Q:
[[3745 4230 5959 8190 7118 5765]
 [7375 6762 6540 4735 6038 6618]
 [3009 3126 4871 8840 6127 5905]
 [7062 3969 4906 5552 4316 5825]
 [6376 6954 4871 5006 4253 7620]
 [7438 6938 6533 5055 6243 5049]
 [5056 4351 4539 6818 4894 6746]]
A: 3745

Q:
[[7 4 5 4 3 4]
 [8 3 3 5 5 4]
 [7 4 4 3 2 6]
 [7 5 5 4 4 3]
 [8 2 5 5 2 4]
 [7 5 3 2 3 6]
 [6 8 9 0 1 3]
 [8 4 1 6 7 8]
 [7 3 8 5 7 5]
 [8 2 2 7 7 6]]
A: 7

Q:
[[559 111 221 384  73 350 320 472 761 445]
 [415 785 377 657 281 227 441 437 568 515]
 [466 682 330 636 170 209 407 465 709 529]
 [544 397 258 528  57 260 362 489 813 503]
 [159  75 409 125 595 570 296 283  74 272]]
A: 559

Q:
[[5505 2708 6734 2867 5973 6000 6885 6589]
 [3251 5544 7141 7982 3552 4577 5849 5522]
 [8289 6114 7727 7434 3851 4998 7810 6948]
 [2631 4642 6957 3521 6697 3188 7798 6056]
 [3747 5976 7026 4707 3027 5436 3699 3576]
 [3503 5702 4195 7378 2614 3603 4335 8269]
 [4107 7039 4970 8116 3323 5028 3805 7082]
 [7998 5132 6024 2379 5227 2748 7159 4308]
 [6364 3608 3736 7207 2547 3134 7018 2739]
 [4673 8075 5785 3453 6436 7724 6924 5942]
 [3549 6974 7781 6458 4218 7863 5984 6672]]
A: 5505

Q:
[[-10  -6  -6  -8 -11 -14   1  -4  10  -6 -19   3  -2]
 [-13  -6   4  -5  -9  24  -5   0 -16   0   6  18  -2]
 [ -3  -4 -20   1 -21 -15  -1   3   1 -13 -12  22  -9]
 [ -2  -4  -3 -16   7   7   1 -16 -16   1  -4  26   3]
 [ -8  -3   6  -4   3  11   0  -5 -17  -3  -4   7   8]
 [  3  -4  11   6  -3 -28  -2   9 -16  -5  13  -4   1]
 [-12  -5   9 -18 -11  -2  -3 -33  20 -14  15   8   8]
 [ 11  -2 -20   7   1  18  -3   9  -8   2   4  12 -25]
 [-17  -3 -10  -1  11  36   1   6   0  32  -6  -1  -6]
 [  1   0  -1 -14  15  22   3 -21   0  13   9   0  -3]
 [-10  -7   4   8  -1  25  -7  18 -21  16   8   1  -5]
 [  6  -3 -11  -3   9  16   1  -6 -11   0 -18   3 -12]]
A: -10
---
[[2661 1916 3610 5690 6069 4014]
 [6276 8388 5781 4355 4020 8142]] --> 6276

[[6 1 9 9]
 [6 6 5 9]
 [4 6 5 5]] --> 6

[[1753 7982 4806 4354 8477]
 [5539 3699 7101 5536 4684]
 [2507 7862 1996 4904 9163]] --> 5539

[[ 35 -12 -10  29   3 -44]
 [ -8  14  22  -7  40  27]] --> -8

[[3601 4423 8028 6340 3700 4537]
 [5224 4220 5667 5126 5929 4889]
 [8397 8839 1507 3952 7340 4061]] --> 5224

[[714 242 920 300]
 [452  24 518 531]] --> 452

[[452 458 330 574 855 353]
 [468 263 190 611 965 383]] --> 468

[[ -97 -394  230 -235  -14  482 -141]
 [ -97  122 -629 -578 -272  -28 -175]
 [-455 -256 -507 -949  106  599  -25]] --> -97

[[ 75 172 245  13]
 [ 78  26 140  91]] --> 78
---
Q:
[[ -5 -53   9  14]
 [  5  -2  11 -26]
 [  4  -5  24 -19]]
A: 14, 4

Q: [-23   1   8  36  43  18  28]
A: 28, -23

Q: [ 10  51  29 -15]
A: -15, 10

Q: [-41   7  -1  28 -18 -18   5]
A: 5, -41

Q: [ 13   2  21 -47  43 -27]
A: -27, 13

Q:
[[  8  -1  26  17  30  -9  -9]
 [ 15  25   5  36   2 -15  -6]
 [ 43  11  22 -13  -2  10  -9]]
A: -9, 43

Q: [-33  20  11 -18  26  54]
A: 54, -33

Q: [-25 -45  37  54  11 -31 -27]
A: -27, -25
---
((3, 7, 9, 6, 3, 9, 7), (2, 4, 6, 5, 1, 3, 6))	3
(485, 667, 977, 193)	485
(8650, 5988, 5410, 1293, 6271)	8650
(7, 7, 1, 4, 4, 2, 6)	7
(5, 3, 6, 8, 2, 4, 2)	5
(-2, -36, 28, 25, -28)	-2
---
[-44 -10  15   0]: -44
[ 19  43 -12  -4  32]: 19
[  1  17 -46 -47]: 1
[ 37  47  39  12  10  19 -35]: 37
[52  0 56 51]: 52
[  0  19  43 -33  33 -20   4]: 0
